These are the activations of a small network on made-up records, seen along a few directions, one row for each record.
After each row come some of the record's fields: Ris, Rebu, Rof, Sav, Seta.
Not every record has every field; a missing one is written missing.
The largest differences between rows may come from other fields.
In the rows, zero is written as 500.
Random noise pushes rows far along 7 fixed directions. That doesn't count. These rows show it; they differ only by the noise:
[623 530 528 510 498 513 425 540 516 418 403 520 491 543 464 463 529 557
 516 627]
[581 430 494 412 404 424 594 493 356 560 408 466 455 549 682 456 487 571
 560 233]
[667 516 556 537 409 455 418 495 494 453 407 528 412 566 535 412 533 507
 552 646]
[499 368 349 565 568 343 448 565 387 462 561 458 500 361 553 553 525 369
 519 453]
[605 376 508 478 470 387 429 547 533 312 376 511 529 524 370 454 607 601
 456 562]
[608 443 483 463 500 532 491 550 557 301 364 539 527 530 414 511 530 641
 423 543]
[639 565 315 538 622 778 587 422 451 508 551 590 380 373 795 642 317 320
 498 565]
[551 466 498 475 638 332 352 558 356 573 493 426 574 450 486 438 616 417
 650 501]
[713 417 466 564 605 336 282 553 472 273 433 555 454 464 451 454 611 378
 589 715]

[574 512 522 417 461 511 512 428 483 526 360 533 484 571 524 463 546 544
 536 461] | (Ris missing; Rebu missing; Rof j2; Sav e2; Seta missing)
[528 510 694 496 322 548 476 438 587 532 568 545 441 581 466 366 535 527
 525 644] | (Ris s1; Rebu k1; Rof j1; Sav e1; Seta p2)
[428 571 625 471 492 381 402 711 415 485 436 434 598 611 384 448 567 661
 609 348] | (Ris s2; Rebu k2; Rof j1; Sav e2; Seta p2)
[360 379 379 463 479 525 638 285 523 616 566 529 481 413 551 587 480 356
 414 407] | (Ris missing; Rebu missing; Rof missing; Sav missing; Seta missing)
[665 608 578 513 388 469 511 404 521 460 397 582 395 627 547 388 441 517
 537 553] | (Ris missing; Rebu missing; Rof j1; Sav e2; Seta missing)
[476 404 584 407 431 468 589 371 520 659 555 422 644 451 383 371 558 578
 419 537] | (Ris s2; Rebu k1; Rof j1; Sav e2; Seta p2)
[319 446 382 490 628 531 502 604 486 505 595 439 622 356 414 658 529 504
 428 445] | (Ris s2; Rebu k2; Rof j2; Sav e1; Seta p1)
[460 427 523 586 270 244 492 761 426 366 403 407 449 601 516 493 528 707
 480 288] | (Ris s2; Rebu k1; Rof j2; Sav e1; Seta p2)
[540 556 489 586 625 400 336 741 436 338 575 502 499 459 472 511 499 460
 596 526] | (Ris s2; Rebu k2; Rof j1; Sav e2; Seta p2)
[590 640 603 233 754 753 481 470 411 636 403 524 581 559 589 507 555 554
 690 396] | (Ris s2; Rebu k2; Rof j2; Sav e1; Seta p1)
[550 429 342 648 418 179 496 625 334 374 457 479 374 515 670 532 430 439
 564 234] | (Ris missing; Rebu missing; Rof j2; Sav e2; Seta missing)
[372 644 453 649 483 547 570 634 519 529 671 451 561 442 478 551 319 541
 414 455] | (Ris missing; Rebu missing; Rof j1; Sav e2; Seta missing)
[722 529 666 331 377 823 691 284 652 507 332 579 446 644 570 382 467 714
 394 602] | (Ris s2; Rebu k1; Rof j1; Sav e1; Seta p2)
[384 401 381 576 536 304 415 528 412 529 553 465 465 423 527 576 569 321
 558 434] | (Ris s1; Rebu k2; Rof missing; Sav missing; Seta p1)
[239 369 367 661 256 482 644 603 685 344 596 463 516 411 287 651 427 654
 136 551] | (Ris s2; Rebu k1; Rof j2; Sav e1; Seta p2)
[399 401 555 323 287 797 769 309 708 580 398 514 557 560 423 530 499 754
 226 480] | (Ris s1; Rebu k1; Rof missing; Sav missing; Seta p2)
[489 586 536 437 730 584 443 581 452 504 557 496 589 484 474 524 481 454
 600 464] | (Ris s2; Rebu k1; Rof missing; Sav missing; Seta p2)
[600 487 632 479 404 368 399 477 474 485 412 515 412 607 505 397 606 496
 614 577] | (Ris s2; Rebu k2; Rof missing; Sav missing; Seta p2)
[536 485 451 484 518 681 569 502 509 405 576 593 415 452 650 587 398 458
 497 463] | (Ris s2; Rebu k1; Rof j1; Sav e1; Seta p2)
[437 651 449 531 534 556 550 490 446 583 463 518 447 565 625 586 384 461
 564 357] | (Ris missing; Rebu missing; Rof missing; Sav missing; Seta missing)
[487 485 446 443 686 421 490 519 435 463 555 497 614 428 437 503 497 464
 542 371] | (Ris missing; Rebu missing; Rof j1; Sav e2; Seta missing)
[513 605 544 562 581 515 412 595 478 588 529 414 576 491 470 477 522 525
 545 623] | (Ris s2; Rebu k2; Rof j1; Sav e1; Seta p1)
[399 383 358 499 506 286 543 495 349 631 420 376 505 468 603 562 549 459
 530 255] | (Ris s1; Rebu k1; Rof missing; Sav missing; Seta p1)
[619 562 518 382 636 603 527 572 448 393 466 561 503 537 569 503 424 559
 568 345] | (Ris s2; Rebu k1; Rof j2; Sav e2; Seta p2)
[597 667 655 535 389 497 453 703 457 330 446 553 432 670 562 440 404 665
 615 373] | (Ris s2; Rebu k2; Rof j1; Sav e2; Seta p1)
[360 487 413 459 544 650 595 562 595 466 519 486 618 441 345 607 456 635
 319 496] | (Ris s2; Rebu k1; Rof j2; Sav e2; Seta p2)
[664 525 569 507 412 527 477 521 544 352 404 567 411 584 514 438 487 575
 506 596] | (Ris s2; Rebu k1; Rof j2; Sav e2; Seta p2)
[424 601 386 458 756 684 520 660 529 325 416 526 611 501 413 685 421 621
 457 397] | (Ris s1; Rebu k1; Rof j1; Sav e1; Seta p2)
[452 483 396 741 352 404 383 606 433 567 634 465 320 416 641 552 495 315
 541 679] | (Ris s2; Rebu k2; Rof j1; Sav e2; Seta p1)
[407 435 424 648 460 432 435 582 574 441 585 446 553 401 346 545 535 505
 375 700] | (Ris s1; Rebu k2; Rof j1; Sav e2; Seta p1)
[674 580 674 396 513 551 415 591 633 231 292 577 599 665 244 387 578 798
 482 602] | (Ris s1; Rebu k1; Rof j1; Sav e2; Seta p1)
[384 610 406 363 600 712 694 497 423 639 406 475 562 547 640 654 368 630
 497 148] | (Ris s1; Rebu k1; Rof missing; Sav missing; Seta p1)
[598 518 579 344 559 651 533 407 566 432 427 596 501 567 464 482 519 556
 497 506] | (Ris s2; Rebu k2; Rof j2; Sav e1; Seta p1)

Here are new rows. What are their fields?
[465 337 495 428 423 254 489 388 476 431 387 543 445 568 455 473 623 464
 541 332] | (Ris missing; Rebu missing; Rof missing; Sav missing; Seta missing)
[595 545 544 425 571 395 436 594 454 398 288 484 593 623 394 440 571 675
 563 387] | (Ris missing; Rebu missing; Rof j1; Sav e2; Seta missing)
[316 583 497 402 463 774 720 375 647 608 493 510 621 506 396 610 405 663
 305 462] | (Ris missing; Rebu missing; Rof missing; Sav missing; Seta missing)
[491 675 426 499 698 652 488 528 466 593 395 460 557 517 539 610 444 514
 547 546] | (Ris s1; Rebu k1; Rof missing; Sav missing; Seta p2)
[659 767 627 522 465 425 386 617 454 293 237 624 353 805 555 468 438 611
 716 405] | (Ris missing; Rebu missing; Rof missing; Sav missing; Seta missing)
[601 640 578 518 594 407 337 588 439 450 413 508 529 566 454 441 551 489
 661 566] | (Ris missing; Rebu missing; Rof j2; Sav e2; Seta missing)
[596 667 512 482 564 567 482 467 478 386 408 643 375 617 610 547 403 442
 632 437] | (Ris missing; Rebu missing; Rof missing; Sav missing; Seta missing)
[498 386 497 478 318 332 554 351 519 465 373 540 397 584 504 475 560 508
 475 422] | (Ris missing; Rebu missing; Rof missing; Sav missing; Seta missing)
[393 258 438 511 350 151 497 360 442 667 550 404 518 415 429 410 655 389
 468 454] | (Ris missing; Rebu missing; Rof j2; Sav e2; Seta missing)
[452 595 660 468 292 587 555 574 654 380 355 530 523 704 319 475 475 836
 390 515] | (Ris s2; Rebu k1; Rof missing; Sav missing; Seta p2)
[533 435 509 444 422 692 662 460 518 553 501 470 508 478 623 510 440 592
 393 439] | (Ris s2; Rebu k1; Rof j1; Sav e2; Seta p2)
[556 398 326 569 657 576 518 589 535 192 633 587 527 301 482 642 407 418
 387 568] | (Ris s2; Rebu k1; Rof j1; Sav e2; Seta p2)
[459 586 505 479 510 652 581 548 507 549 510 491 554 515 539 519 427 601
 475 392] | (Ris missing; Rebu missing; Rof j1; Sav e2; Seta missing)
[383 612 547 530 323 482 639 468 397 718 589 473 391 582 730 493 346 462
 578 213] | (Ris missing; Rebu missing; Rof missing; Sav missing; Seta missing)
[455 626 521 674 486 367 384 569 495 517 577 476 512 515 415 449 459 435
 552 617] | (Ris missing; Rebu missing; Rof j1; Sav e2; Seta missing)
[459 589 444 714 655 393 228 516 495 599 622 478 454 406 436 503 587 189
 625 864] | (Ris missing; Rebu missing; Rof j1; Sav e1; Seta missing)
